A small network was shown many inputs. Here are its activations along a few directions, one row for each input.
In each table, some parts of the input vary, and every possible input appears once, in random order.
Descriptions start from the smaller parts, as in this example, which fits no table here: ring(5) and (point or (values(2) and line(4)) or line(11)).
Shared parts are said once, and a part with two or three values counts as separate values.
In the rows, zero is written as 128.

Other details of the inputs shift rows strongly along three fixed directions, in all tables alike. That doesn't count.

Rows:
row 1: [120  93 151 149 144 203 162 146 134 132 186]
row 2: [ 96 150 120 138 144  82  87 141 156 164  50]
row 3: [107  84 100 138  80 129 111  66 101 141 188]
row 4: [147 152 190 122 182 187 193 194 125 102 138]
row 5: [168 168 141  88 113  92 140 148 100  91 123]
row 6: [168 173 135  82 111  91 140 154  96  79 122]
row 7: [175 168 147  84 110  90 148 152  94  85 128]
row 8: [107 146 125 145 149 136 108 143 151 142  97]
row 9: [ 91 131 126 138 155 137 129 147 135 137  87]
row 10: [116  72 144 158 146 222 142 114 171 160 214]
row 11: [168 143 201 114 157 171 190 205 145 114 141]
row 12: [156 167 121  85 133 109 135 149  88  81 119]
row 13: [121  67  91 108  73 129 116  79 129 137 182]
row 14: [122 122  95 106 100 120 122  85  96 105 166]
row 15: [ 97 112 171 170 207 220 154 197 193 160 107]
row 16: [165 169 117  83 129 102 144 149  94  89 122]
row 17: [ 84 154 128 163 137  88  93 137 125 164  48]
row 18: [102  61 132 148 162 225 155 112 160 155 205]
row 19: [ 83 139 130 181 171 147 103 152 199 193  71]
row 20: [124  72  91 109  81 125 109  70 133 149 185]
row 21: [125  97  86 126  89 134 107  58 131 149 193]
row 22: [149 151 189 126 177 181 189 194 123 104 139]
row 23: [159 155 130  80 114  95 145 159  95  81 114]
row 24: [142 116  88  97  97 125 134 104 107 107 165]
row 25: [ 84 142  99 141  97  53  61 106 157 176  44]
row 26: [ 58 111 140 188 171 151 113 165 167 184  62]
row 27: [165 177 137  90 125 110 140 149  87  79 123]
row 28: [219 142 144 138 116  90 150  94  61  35 100]
row 29: [105  78  87 131  98 138 112  73 104 141 184]
row 30: [106 151 138 144 118  71  93 140 156 170  53]
row 31: [130  96  87 127  82 130 109  60 129 147 198]
row 32: [134 138 113 198 128  14  61  54 153 144  43]
Each input here is: values(2) or (line(5) and line(6)).
Start at row 17 and move only the line(6) part, one step at a time. The first step leads to row 4. Which rows follow, in order?
Answer: row 27, row 21, row 5, row 11
Which other rows belong to the same alternative as row 32? List them by row number.
Answer: row 28
Start at row 13 and move only the line(6) part, one step at a time. The first step leads to row 23. Which rows follow, in order?
Answer: row 24, row 15, row 9, row 26

Rows:
row 33: [140 161 106  91 109  85 114 131  96  99 102]
row 34: [147 167 152 134 155 113 140 155 128 109  96]
row 35: [145 161 157 132 141 111 143 164 130 115  94]
row 36: [158 111 165 134 144 177 169 152 143 118 167]
row 37: [115 123 137 133 144 167 139 148 145 139 144]
row 38: [118 143 138 124 145 129 130 166 140 134  98]
row 39: [130 144 149 149 141 119 127 149 140 142  98]
row 40: [161 142 166 127 151 135 162 174 134 109 114]
row 41: [ 98 139  87 122 102  72  87 111 125 149  78]
row 42: [177 152 121  91 104  83 136 122  90  77 124]
row 43: [112 155 141 135 166 142 135 163 143 136 102]
row 44: [ 96 111 130 182 162 134  96 113 185 180  93]
row 45: [ 96 122 128 177 145 124  93 116 171 180  85]
row 46: [171  84 151 109 113 174 168 120 119  99 218]
row 47: [110 126 145 126 143 140 140 166 145 145 107]
row 48: [143 141 148 136 148 121 128 146 141 121  98]
row 49: [115 138 144 136 157 161 137 166 152 141 105]
row 50: [150 104 121 128 118 151 137  87 120 120 195]
row 51: [118 126 150 119 138 155 146 158 134 136 132]
row 52: [126 147  95 102 119  92 112 113 109 115 112]
row 53: [ 75 118 124 168 166 159 103 130 183 187  95]
row 54: [139  69 128 162 135 185 161  85  92  96 191]
row 55: [ 86 101  81 142 111 131  88  68 140 168 155]
row 56: [100  73  93 138 111 162 111  84 155 161 176]
row 57: [122 155 100  87  82  63 108 113  80 109 116]
row 58: [141 150 145 135 139 102 125 153 135 123  83]
row 59: [111 122  83 141  89  75  71  64 131 149 100]
row 60: [ 84 110  77 133  87 102  81  75 127 167 134]
row 61: [119 100 137 137 148 197 148 140 149 146 179]
row 62: [105 137 138 137 143 142 131 159 145 147 112]
row 63: [105 127 142 130 144 137 128 159 146 147 106]
row 64: [157  93 127 124 118 169 150  89 128 111 208]
row 65: [148 147 177 129 146 135 160 173 129 114 117]
row 66: [149 117 105 120 109 107 121  86 117 113 153]
row 67: [134 159 110  81  90  78 122 127  73 101 125]
row 68: [139 124 115 115  86  92 116  94 101 121 147]
row 69: [150 100 126  96 108 178 164 126 111 105 209]
row 70: [158 142 139 107 107  99 139 130 102 100 125]
row 71: [132 141 119 124 135 130 147 130  53  68 116]
row 72: [169 166 135 103 114  91 139 137  94  80 120]
row 73: [ 91  95  80 139 115 128  85  70 147 163 150]
row 74: [135 133 162 141 148 126 141 163 148 136  94]
Changing only one part turns row 57 into row 65. The same change can be made to row 61. Which row results?
Answer: row 45
Changing only one part turns row 72 into row 37. The same change can be made to row 44. Which row results?
Answer: row 73
What do these inputs look like to the network?
Answer: values(2) and (point or (line(4) and line(5)))
Change only the values(2) part in row 68. List by row number the other rows that result.
Answer: row 67

Rows:
row 75: [166 160 153  79  90  97 159 153  72  85 148]
row 76: [109 117 153 177 159 146 134 146 139 145  94]
row 77: [177 136 104  70  91  79 130  94  88  77 140]
row 78: [163  86 137  90 101 184 160 105 131 128 239]
row 79: [125 122 154 157 174 188 136 154 161 134 133]
row 80: [167 142 153 114 138 138 169 146  66  62 149]
row 81: [127 181 156 113 153 118 142 179 143 144 102]
row 82: [113 175 125 112 112  84  90 136 137 147  88]
row 83: [130  50 128 134 115 170 139  83 142 132 211]
row 84: [125 161 146 157 159 127 137 157 121 117  62]
row 85: [131 162 146 148 171 127 131 155 123 121  63]
row 86: [175 134 160 105 148 151 165 178 141 112 138]
row 87: [149 104  76 105  85  98 106  52  90 109 158]
row 88: [171 100 157 104 120 162 185 132 104  77 202]
row 89: [ 94 155 116 163 129  76  97 112  97 132  48]
row 90: [139 109  70 114  65  85 100  51  84 100 148]
row 91: [ 80 134  84 168 136 107  84  77 132 162 103]
row 92: [120 159 116 121 130  83  93 124 142 124  76]
row 93: [117  96 132 156 155 185 141 137 187 174 180]
row 94: [105  62 132 141  99 170 122  89 156 175 212]
row 95: [141 169 149 116 168 117 149 169 139 112  96]
row 96: [130 123 155 143 158 174 134 169 183 149 141]
row 97: [ 81  97  88 165  88  78  66  77 150 187 100]
row 98: [135 170 143 137 176 128 144 167 126 118  90]
row 99: [116 164 115 141 138 109 100 119 112 114  88]
row 100: [ 94  77 143 186 159 168 120 117 163 169 126]
row 101: [195 152 135  71 103 101 171 141  82  49 142]
row 102: [105 105 107 150 102  86  83 102 147 165 107]
row 103: [ 17  95  89  99 150 223 132 184 142 182 153]
row 104: [118 124  90 105  58  79  94  75 117 146 138]
row 105: [153 146 156 127 141 127 153 185 149 123  95]
What do these inputs look like to the network?
Answer: point or (line(5) and line(6))
